Each row below holds a small network's activations on one input, seen along a few directions.
Each table varies a few parts of the input and shows all the possible inputs, shuffled.
Descriptions start from the smaller parts, as in this example, which fits no table here: values(3) and (point or ring(11) or (line(6) and ring(8))).
Shared parts are said once, and a part with two or three values counts as separate values.
In the rows, zero is written as 128.

Other details of the inputs vary at random and push rows far along three fixed directions, the same in every table; ignore that.

A family of inputs:
row 1: [127 150 121 154 144 158 134 137  71 139 103 138]
row 2: [ 91 156 144  41  53 177 152 128 235 162 236 119]
row 3: [108  82 109 127  70  35 108 178 145  88 102 125]
row 4: [128 166 113 195 112 169 110 125  75 108 127 140]
row 5: [139 150 133 141 137 196 118 105 108 113 151 105]
row 6: [149 152 121 163 141 177  98 171  78 105 135 138]
row 7: [115 144 139 155 154 167 117 148  63 134 114 137]
row 8: [112 106 112 110  91  29 122 179 113 133 108 124]
row 9: [121 137 157  86 109 120 153 145 150 141 143 119]
row 10: [113 111 101  91 104 132 141  88 156 142 149 120]
row 11: [120 117 128 128 146 167 125  79 117 123 142 117]
row 12: [150 123 128 185 150 152  97 121 126 144 102 133]
row 13: [129  66 112 152 110  58  75 146 147 138  79 107]
row 14: [153 119 141 102 174 116 141  89 130 113 118 106]
row 15: [114 106 118 117 143  95 101 169 102 122 112 144]
row 16: [143 154 138 167 140 169 155 104 133 101 133 143]
row 17: [126 113 131 132 135 108 105 139 166 166 114 126]
row 18: [161 103 152 129 187  74 181  26 151  86  72 108]
row 19: [165 118 130 133 159 113 169  20 135 112 123 119]
row 20: [106 127 108 122 109 149  95 193 115 136 166 157]
row 21: [115 131 118  62 133 133 168  84 185 165 167 129]
row 22: [107 105 126 123  91  38 127 200 127 112  95 127]
row 23: [123 103 144 128 128 103 126 121 158 177 110 107]
row 24: [138 168 123 171 152 142 127 131  84 115 112 151]
row 25: [101 158 130 107  97 149 110 221 112 152 164 125]
row 26: [149  88 111  95 147 101 159  53 148 126 120 124]
row 27: [129 177 146 115 108 208 142 148 159 135 191 151]
row 28: [153 154 151 152 160 149 128 138  96  97  96 145]
Description of these inputs: line(4) and (point or ring(6)).
The inputs of row 12 and row 13 match in every part but the line(4) part. If row 6 is changed in the same way as row 12 into row 13, which row does it become? -> row 5
List by row number the other rows that have the line(4) part in common with row 18. -> row 14, row 15, row 17, row 21, row 24, row 28
Change only the line(4) part in row 7. List by row number the other rows that result. -> row 11, row 15, row 20
List by row number the other rows that have the line(4) part in common with row 1. -> row 7, row 8, row 9, row 22, row 23, row 25

A family of inputs:
row 29: [135 105 132 121 127  83 126 136 113 109  96 123]
row 30: [148 127 140 127 159 134 163  71 135 109 120 120]
row 31: [135 119 125 141 127 126 118 118 127 124 116 121]
row 32: [129  99 119 133 132  83 112 133 121 116 103 128]
row 33: [140  89 122 123 134  69 121 128 112 120  88 118]
row 34: [122 127 119 135 125 133 122 124 127 130 126 124]
row 35: [146 144 135 144 148 156 135  97 129 134 126 125]
row 36: [117 113 143  40 119  99 188  56 220 154 186  99]
row 37: [137 108 122 123 123  84 123 146 117 109  97 137]
row 38: [128 110 110 133 128  84 110 155 113 122 101 131]
row 39: [132 106 128 125 124  83 125 150 115 105 100 122]
row 40: [118 140 123 143 118 157 115 157 120 139 143 143]
row 41: [146 142 142 133 158 147 161  76 127 117 129 127]
row 42: [138 128 129 144 142 153 135  93 118 129 121 121]
row 43: [122 130 130 133 134 131 126 128 130 133 123 129]
row 44: [132 127 125 140 126 121 130 138 118 107 127 135]
row 45: [126 113 112 137 124 103 113 136 115 122 111 122]
row 46: [142  97 125 133 131  77 113 133 121 118  89 119]
row 47: [130 140 132 139 127 145 121 136 136 134 134 136]
row 48: [123 140 120 133 121 145 120 157 120 143 137 140]
row 49: [127 125 127 143 119 133 111 137 128 124 122 128]
row 50: [148 130 142 139 154 138 137  86 125 132 116 111]
row 51: [129 136 136 121 130 124 137 126 120 123 126 125]
row 52: [116 156 128 125 110 143 126 163 121 132 141 141]
row 53: [116 150 129 143 110 154 107 176 129 138 141 142]
row 54: [118 144 123 131 106 138 126 151 123 122 147 135]
row 55: [126 138 134 126 129 122 133 131 113 120 126 127]
row 56: [114 144 121 134 120 146 117 158 126 143 137 135]
row 57: [106 144 137  63 109 170 169  89 209 185 206 116]
row 58: [137 125 129 134 131 114 136 119 119 113 129 133]
row 59: [143 145 139 127 151 149 155  82 126 122 124 129]
row 60: [147 128 136 126 153 135 158  81 137 114 117 121]
row 61: [145 124 132 138 153 143 143  79 122 131 122 119]
row 62: [133 129 139 141 137 139 123 123 125 131 121 124]
row 63: [115 157 121 135 107 148 120 165 116 130 156 148]
row 64: [132 118 122 133 130 124 123 126 121 131 124 130]
row 65: [124 133 134 138 129 144 124 138 120 134 125 134]
row 66: [147 131 138 139 150 138 136  88 128 131 114 114]
row 67: [132  99 117 124 125  85 116 145 118 126 102 131]
row 68: [126 129 132 131 130 138 124 136 117 140 127 127]
row 69: [123 139 121 138 112 142 110 156 134 139 143 135]
row 70: [126 139 125 129 116 133 130 128 117 119 129 131]
row 71: [113 145 133 136 116 158 116 166 119 143 143 138]
row 72: [116 140 116 140 120 143 114 154 124 138 141 138]
row 73: [116 147 132 129 115 142 129 166 123 122 146 134]
row 74: [115 118 135  76 116 123 153  98 190 158 167 121]
row 75: [142 132 131 145 146 158 140  84 116 129 122 118]
row 76: [111 142 129 137 124 144 116 159 122 138 137 134]
row 77: [119 137 133 135 114 137 109 168 129 138 138 134]
row 78: [142 134 133 137 143 147 150  92 131 115 130 126]
row 79: [138 110 120 137 126  92 108 150 120 121 100 130]
row 80: [122 147 126 147 137 160 124 134 122 135 132 140]
row 81: [126 103 116 135 128  91 110 141 120 120 106 131]
row 82: [123 133 125 136 114 136 110 152 136 135 140 136]
row 83: [135  97 119 127 114  76 117 135 113 100  91 126]
row 84: [144 129 140 129 150 136 155  87 130 113 114 117]
row 85: [118 139 114 137 121 137 115 154 124 139 141 135]
row 86: [125 125 128 136 122 141 122 126 126 129 130 129]
row 87: [132 130 131 146 147 148 134  88 125 122 120 121]
row 88: [142  89 120 106 139  74 117 124 109 100 105 123]
row 89: [111  97 124  72 101  89 139 122 188 153 163 119]
row 90: [114 139 125 136 125 144 120 147 127 138 132 135]
row 91: [104  84 126  58  93  63 134 144 185 156 151 115]
row 92: [112 135 128 135 125 137 116 156 122 137 132 133]
row 93: [135 121 134 130 134 120 125 122 131 133 119 117]
row 94: [136  87 116 105 127  72 111 134 108  98 103 120]
row 95: [136 148 132 149 157 168 139  93 121 134 126 131]
row 96: [120 139 117 141 105 143 107 163 127 135 141 131]
row 97: [132  97 122 126 129  86 118 140 119 121  99 132]
row 98: [132 131 131 148 138 158 130 105 115 127 123 127]
row 99: [125 122 124 136 132 130 124 113 128 125 121 124]
row 100: [118 147 129 141 115 155 112 164 131 140 140 138]
row 101: [132 129 126 127 124 116 131 127 119 119 127 136]
row 102: [144  90 128 106 147  73 118 127 103  96  91 114]
row 103: [127 139 125 128 121 131 135 115 120 118 133 128]
row 104: [139 131 141 129 148 132 155  92 130 111 121 119]
row 105: [135 129 130 131 126 130 133 119 125 119 126 135]
row 106: [129 136 131 125 129 118 136 125 118 119 123 129]
row 107: [144 132 142 111 165 151 150  76 124 116 130 114]
row 108: [138 133 138 136 160 144 145  79 122 134 120 113]
row 109: [139 120 140 134 153 139 141  86 123 129 111 121]
row 110: [121 140 124 135 113 142 131 143 125 114 140 133]
row 111: [113 150 119 139 119 151 116 166 120 144 140 136]
row 112: [106  84 117  53  87  50 129 158 182 158 151 111]
row 113: [110 149 123 139 118 153 112 171 117 145 141 137]
row 114: [100 127 122  51  89 100 154 133 198 155 186 127]
row 115: [116 155 129 129 108 154 125 167 124 132 140 144]
row 116: [130 128 127 145 123 128 109 144 128 126 126 134]
row 117: [133 134 130 144 132 139 118 134 128 128 122 135]
row 118: [114 152 125 146 104 167 107 166 132 136 152 139]
row 119: [134 137 129 113 144 147 129 128 117 117 135 133]
row 120: [140 138 146 131 150 136 152  93 117 117 129 119]
row 121: [118 143 120 132 104 150 127 155 129 122 145 135]
row 122: [135 137 135 144 157 150 139  91 127 127 120 129]
row 123: [135 135 124 145 127 139 116 134 125 133 132 129]
What do these inputs look like to the network? -> line(5) and (point or ring(6) or (values(3) and line(4)))
The inputs of row 79 and row 69 match in every part but the line(5) part. If row 59 is changed in the same way as row 79 into row 69, which row does it become? -> row 101
The inputs of row 115 and row 83 match in every part but the line(5) part. If row 56 is changed in the same way as row 115 into row 83, which row does it become? -> row 34
Change only the line(4) part in row 62. List by row number the other rows that result. -> row 50, row 77, row 93
Change only the values(3) part in row 40. List by row number the other rows that result. -> row 81, row 82
Change only the ring(6) part in row 52. List by row number the other rows that result. -> row 36, row 84, row 104, row 106, row 115

A family of inputs:
row 124: [127 108 130 125 118  90 127 131 127 115 113 115]
row 125: [139 102 127 117 116  83 126 127 129 112 111 126]
row 126: [118 115 123  96 113 106 124 139 148 119 136 127]
row 127: [131  96 126 125 136  94 118  97 145 137 113 116]
row 128: [113 128 127 116  98 120 128 149 139 132 141 132]
row 129: [151 141 149 138 174 183 157  13 154 153 134 112]
row 130: [168 105 131 199 184 145 110  72  68 104  61 115]
row 131: [137 135 137  94 142 145 152  89 151 139 155 114]
row 132: [120 147 113 151 118 152 117 169 117 123 127 154]
row 133: [122 149 132 147 116 162 122 156 118 120 141 149]
row 134: [121 112 136  90 131 112 154 100 147 144 138 113]
row 135: [126 117 122  91 109 108 126 135 148 126 138 123]
row 136: [128 133 133 114 115 134 137 130 147 131 154 122]
row 137: [114 121 125 106 106 114 124 140 136 127 132 123]
row 138: [123 141 131 127 145 144 138 117 129 134 137 136]
row 139: [127  89 121 117 133  48 125 127 115 120  89 117]
row 140: [113 152 127 118 120 159 121 164 130 133 158 136]
row 141: [125 155 120 136 122 169 138 132 138 140 153 140]
row 142: [127 124 125 109 133 107 135 123 136 139 135 129]
row 143: [130 113 121 130 121  89 122 137 131 108 114 131]
row 144: [128 156 127 149 128 164 113 177  86 131 132 149]
row 145: [113 121 111 117 103 106 128 149 139 137 130 130]
row 146: [115 147 122 141 117 147 109 178  96 129 132 132]
row 147: [123 146 127 131 121 139 139 114 137 133 144 125]
row 148: [143 106 140 153 141  81 106 159 114 123  64 121]
row 149: [149 121 130 191 164 158 102 110  83 118  88 126]
row 150: [128 131 141 109 132 140 151  93 162 126 154 117]
row 151: [125 138 136 117 141 154 143 121 131 134 142 135]
row 152: [127 163 122 156 115 160 118 161 113 125 145 145]
What do these inputs look like to the network? -> point or line(4) or (values(3) and ring(8))
Change only the ring(8) part in row 142. List by row number the other rows that result. -> row 125, row 131, row 135, row 136, row 141, row 144, row 152
